<149>: [-33  47  48 -37]
<12>: [111  15  39 -61]
<136>: [-34  48 -60 -60]
<122>: [ -9 -10  49 -32]
<146>: [-61  77 -17 113]
after: [-33] | [47]
after: [-9] | [-10]
after: [-34] | [48]

<7>: [ 19 -65  20 -24  89 -61 -29   0   0  71]
<128>: [-28  70  14  -8 -47  15 -24 -80  24  78]
<28>: [-30  48 -23   1 -44   6 -16 -92  56  72]
<38>: [-13 -43 105  89 -22 -17 -22  43 -56 -29]
<56>: [ 22  77 107  19  -7  38 -36  14   0  12]
<107>: [  0  92  93   9 -21  43 -42 -24 -57  50]
<63>: [ 19 -65  20 -24  89 -61 -29 -28   0   0]
after: [92] | [93]
after: [-44] | [6]
after: [-56] | [-29]
after: [-92] | [56]
after: [-80] | [24]

<73>: [   3    1  -25 -121  -42   27  -62  -13   57]
<92>: [ -66    1  -25 -121  -42   27  -62   18   36]
<61>: [ 20 -12   4 -28   7 -13  52  -8  30]
<90>: [-66   1  12 -65 -42  27 -62 -13  57]
<134>: [-109  -37  -84 -100    5  -61  -41   51  -85]
after: [4] | [-28]
which: [-66   1  12 -65 -42  27 -62 -13  57] | <90>
after: [3] | [1]
after: [-84] | [-100]
after: [12] | [-65]

<79>: [-20 -10 -52  22   7  18  -6  16]
<85>: [ 38 100 -11  55 -24  42 -79  -8]
<67>: [107   3 -19 -51 -81  74 -23  15]
after: [-51] | [-81]
after: [-19] | [-51]
after: [-24] | [42]
after: [-20] | [-10]

<42>: [ 33 -49  33 -48]
<129>: [ 32 -49  33 -58]
<66>: [ 57 -49  33  43]
which: [ 57 -49  33  43] | <66>
after: [57] | [-49]

<15>: [ 12  -8 -79 -62   2  -6   8  80  79 -94   3 -24 -13  57  14  32 -20 -13
 -39  41  77  34  33  62 -18  72 -59  78 118 -23 -24  29 -55  54  45  24
  69 -80  55 -26 -12  84  -6  -3 -36 -40  47  19 -13  70 -18 -37  29 -57
  94  62 -39  47  -5  52]
<88>: [ 47  17  14 -23  62  37 -18   9  57 -32   3   3   6  66  10  41  44  26
 -48  53  69  24 -37  45  29  67 -36  31  41   1 -35 -18 -19  56  -3 -30
  12  11  44  22  -2  67 -31 -12  42   4  52 -27 -29  -7 -12 -36  12  17
  82 -37  53  40 -43   2]
<72>: [-12  56 -14   7  -3   7  12  45  35 -37  48 -69   4  -7  31 -25   6 -25
 -12 -16   9 -24 -19  19   3  44   1  43  60  40  -6  36  -7  19  45   4
  55   6  12  35  25  -7 -13  16 -22  15   8  11  20   9  -3 -27 -23 -37
  15  -7  41 -16 -14 -34]
<130>: [-26  67 -43   8  27  -8  14  82  28 -37  41 -76  26  27  15 -33   4 -28
 -29 -50 -11  32  27  -1 -29  46 -47  32  88  62 -26  52  22  54  48  25
  65  20  48  43 -10  35 -35  23 -23  31  -7  19  45  16 -22 -29 -33 -54
  56  49  -5 -38  -9 -77]
<35>: [-32  55  22  -5  -1  28   8  29  22 -32  45 -55  -5   5  16  -2  25 -25
 -28   8   2 -29 -10   9   3  41  20  20  46  42 -17  24 -19   8  55 -18
  46  -5  28  13  17  -1   1  -1   3  24  39  18   1  -2 -22 -29 -19 -32
  14  -1   6  -8 -25 -28]
<52>: [-15  15 -98  13  56  -8  14 -41  70 -50  49  -1 -36 -24  90 -47 -22   2
   9 -50  62   1 -10  -3  30  40 -33  55  60 -19  32 -38 -38  12  27 -63
  25  -5 -10 -42  -4 -21  36 -15  55 -24 -66 -32  34  68  12 -40 -26  34
  80 -20  62 -31 -37 -66]
after: [118] | [-23]
which: [ 12  -8 -79 -62   2  -6   8  80  79 -94   3 -24 -13  57  14  32 -20 -13
 -39  41  77  34  33  62 -18  72 -59  78 118 -23 -24  29 -55  54  45  24
  69 -80  55 -26 -12  84  -6  -3 -36 -40  47  19 -13  70 -18 -37  29 -57
  94  62 -39  47  -5  52] | <15>
after: [37] | [-18]
after: [-59] | [78]
which: [-26  67 -43   8  27  -8  14  82  28 -37  41 -76  26  27  15 -33   4 -28
 -29 -50 -11  32  27  -1 -29  46 -47  32  88  62 -26  52  22  54  48  25
  65  20  48  43 -10  35 -35  23 -23  31  -7  19  45  16 -22 -29 -33 -54
  56  49  -5 -38  -9 -77] | <130>
which: [ 47  17  14 -23  62  37 -18   9  57 -32   3   3   6  66  10  41  44  26
 -48  53  69  24 -37  45  29  67 -36  31  41   1 -35 -18 -19  56  -3 -30
  12  11  44  22  -2  67 -31 -12  42   4  52 -27 -29  -7 -12 -36  12  17
  82 -37  53  40 -43   2] | <88>
after: [65] | [20]

<23>: [ -10  -87   -7 -102   63   52   42   59  -92   90   92   37    2  -83
  -26  -15  103  -47   89]
<120>: [ 79 102 -95 -49 -43  85  28 -71 -41 -72 -43  73  72  70 -17  86  84  -8
  88]
<21>: [  96  -70  -90   24   14   71   94   -9   65    4   96    7   80  -68
   48  -13   10 -100   78]
<158>: [ -45   23   87  -18  -61 -102  -57   98   44   63  -18   25   34  -21
   20  -12   15   90    9]
<141>: [-51 -58 -48 -26  39 -41  -5 -76  23  12  58  92  91  88  39   7  79   2
 -51]
<167>: [-97 -91 -46   1  46  51 -53  29 -40  98  25 -82 -30 -19   2   1 -71 -53
  91]
<68>: [ -9  52  79 -81 -64 -16 -15 -64  20  86 -35  47 -91 -31 -39  82 -75 -41
  20]
after: [-57] | [98]
after: [-83] | [-26]
after: [85] | [28]
after: [-58] | [-48]
after: [-95] | [-49]

<94>: [ 46  89  98 -81  69 -94  54  71 -96 -43  86   2 -46  96  84  68 101  -5
  87  69 -60   8  65  64 -50  -1  52  69 -11  90  17 -10 -59 -20  37]
<11>: [ 90  61 -29  53  48 -58  45 -17 -99  87  31 -33 -91 -87  83 -62  90 -10
  54  51  18  35  20  -4 -18  25 -55  89 -11  65 -90  84  89  70  97]
<36>: [-101   19   34  -31  -80  -32  -39   21   26   37  -57   24   22  -32
  -70  -24    9    2   73  -10  -61   62   96  -14  -17  -76   11   93
  -11   52   18   18   72   20  -28]
after: [73] | [-10]
after: [72] | [20]
after: [-91] | [-87]
after: [17] | [-10]
after: [-5] | [87]

<30>: [  -9  -98   -7  -13  -22 -126  112]
<115>: [ -94 -116 -108   16   69  -64   82]
<34>: [  5 -25   2  -2  61 -30  62]
<93>: [ -9 -52 -27  18  19   7  28]
<13>: [-83 -88 -56  27 104 -32  46]
<169>: [ 15  -9 -11  87  18  -9   7]
<192>: [-11   2 -15  11  32  30  32]
<133>: [ -2  43   6  44 -18   5 -42]
<71>: [-55  16 -37 -42 -33 -42   5]
<143>: [-21 -52 -27  18  19  11  28]
<96>: [-34 -82 -89 -17  -4 -79  77]
<111>: [  23  -43  -40  -91 -110   34   54]
after: [6] | [44]
after: [44] | [-18]
after: [-79] | [77]
after: [-21] | [-52]
after: [-126] | [112]
after: [-88] | [-56]
after: [-25] | [2]

<100>: [ -72  -82 -104  -92  -61]
<75>: [50 74 25 51 75]
<98>: [-71 -10  12 -21 -64]
after: [-72] | [-82]
after: [25] | [51]
after: [74] | [25]
after: [-10] | [12]
after: [-71] | [-10]
after: [-21] | [-64]

<58>: [ -38  -38 -110   29   17 -102   73   23   40  -87  -32   17]
<104>: [ 35 -74 -15   7  38 -24  19  32  46  22 -30   5]
<157>: [-75 -45 -83  30  66 -96  54 -28  -8 -70   3  33]
<17>: [ 50  10  65 -31 -44  49 -57  25   2  32  26 -16]
<110>: [ 14 -23   5 -15 -24  21 -28  17   4  74  55  -4]
<152>: [ 14 -23   5 -15 -24  21 -28  17   4  -2  47 -41]
<105>: [ 35  14 -15   7   4 -24  19  32  46  22 -30   5]
after: [-75] | [-45]
after: [65] | [-31]
after: [38] | [-24]
after: [2] | [32]
which: [ 14 -23   5 -15 -24  21 -28  17   4  74  55  -4] | <110>
which: [ 35  14 -15   7   4 -24  19  32  46  22 -30   5] | <105>

<55>: [  1 100  19 -83]
<26>: [-55  -9 -56  64]
<135>: [-10   8  -6   6]
<51>: [  1  18   5 -83]
<45>: [   9  -42  -54 -106]
after: [18] | [5]
after: [19] | [-83]
after: [-9] | [-56]
after: [100] | [19]
after: [-10] | [8]
after: [-55] | [-9]

<114>: [ 44 104 -49 -41  23   7 -75  -4  52]
<32>: [ 42 -26  -4 -92  76 -53 -33 -54  53]
<170>: [-17  12   8 -37   2  -4  29  23   9]
<164>: [0 0 0 0 0 1 0 0 0]
<144>: [ -4  -5  27 -19   0 -14  -1 -29 -29]
<50>: [ -2   0 -13  -3   8   8 -14  17  -8]
<14>: [ 43 104 -48 -41  23   7 -74  -5  53]
<153>: [  2   0  -8   2  -5  -5  10 -12   5]
after: [-17] | [12]
after: [-37] | [2]

<150>: [ 15   0  -2   3   4  59  -5   5  20  33 -21  -8]
<64>: [ 0  2 -2  3 -3 -3 -3 -2  0 -2  2  5]
<70>: [ -8   6  46 -31 -21 -52 -20 -19 -36  12 -23  -4]
<151>: [ 11   1  -1   2   4  -1  -3   3  13  22 -14  -6]
<124>: [ 58  -2  -6  11  18  -4 -14  16  73 122 -78 -30]
<101>: [-1  0  4 -3 -2 -3 -2 -1 -2  1 -2  1]
after: [58] | [-2]
after: [18] | [-4]
which: [ -8   6  46 -31 -21 -52 -20 -19 -36  12 -23  -4] | <70>
which: [ 58  -2  -6  11  18  -4 -14  16  73 122 -78 -30] | <124>

<69>: [ 55   9 -26  41  15  79 -75 -15 -59]
<3>: [  8  -9   2   9  19  25  -8 -29 -24]
<189>: [ 20   7 -25  38  22  68 -70 -18 -54]
<177>: [ 34   2 -25  32  26  56 -73 -27 -47]
<102>: [-21 -18  -4 -13  -1  -7 -48 -24 -29]
<83>: [ 58   8 -24  40  13  83 -77 -15 -61]
<87>: [  9 -10   3   9  21  25  -9 -30 -25]
<171>: [ 23  -6  -5  21 -94  43 -44 -24 -38]
<112>: [ 19 -12  10  15  24  34 -21 -37 -34]
<165>: [ 73  10 -17  35 -11 104 -93 -22 -65]
after: [-93] | [-22]
after: [55] | [9]
after: [3] | [9]
after: [-12] | [10]
after: [38] | [22]
which: [ 58   8 -24  40  13  83 -77 -15 -61] | <83>
after: [13] | [83]

<16>: [ 12  26  28 -39  28 -32 -56   9 -10  32 -38 -44  11  55  35]
<156>: [  9 -50 -77  65 -87  -4  58 -50  43 -39  43  59  45 -65 -39]
<40>: [ -9 -38  17  47 -44  55  35  28  22 -11  40  58  46  13 -23]
<175>: [-101  -60   39  -13    0   45   -9   19  -68  -49    7   19  -33   33
  -57]
<123>: [ -6 -16  -5 -19  -7  -1 -17 -11  -4 -14 -10 -16   4  26 -11]
<121>: [  1  37 -16 -56  45 -66 -67 -50 -16  16 -70 -80 -12  32  31]
<49>: [-16 -18 -22   1   2 -21 -32 -34  19 -32 -43 -33 -26  16 -23]
<46>: [-54   1  56 -11  29 -20 -35  47 -58  14 -16   1 -40   6   6]
<155>: [-65 -40 -12 -33   8  13   9 -19 -12 -55  17   1 -55  -6 -50]
<33>: [-20 -29 -11 -91  11  37  23 -10 -69 -44  54 -13 -32  26 -37]
after: [54] | [-13]
after: [-21] | [-32]
which: [  1  37 -16 -56  45 -66 -67 -50 -16  16 -70 -80 -12  32  31] | <121>

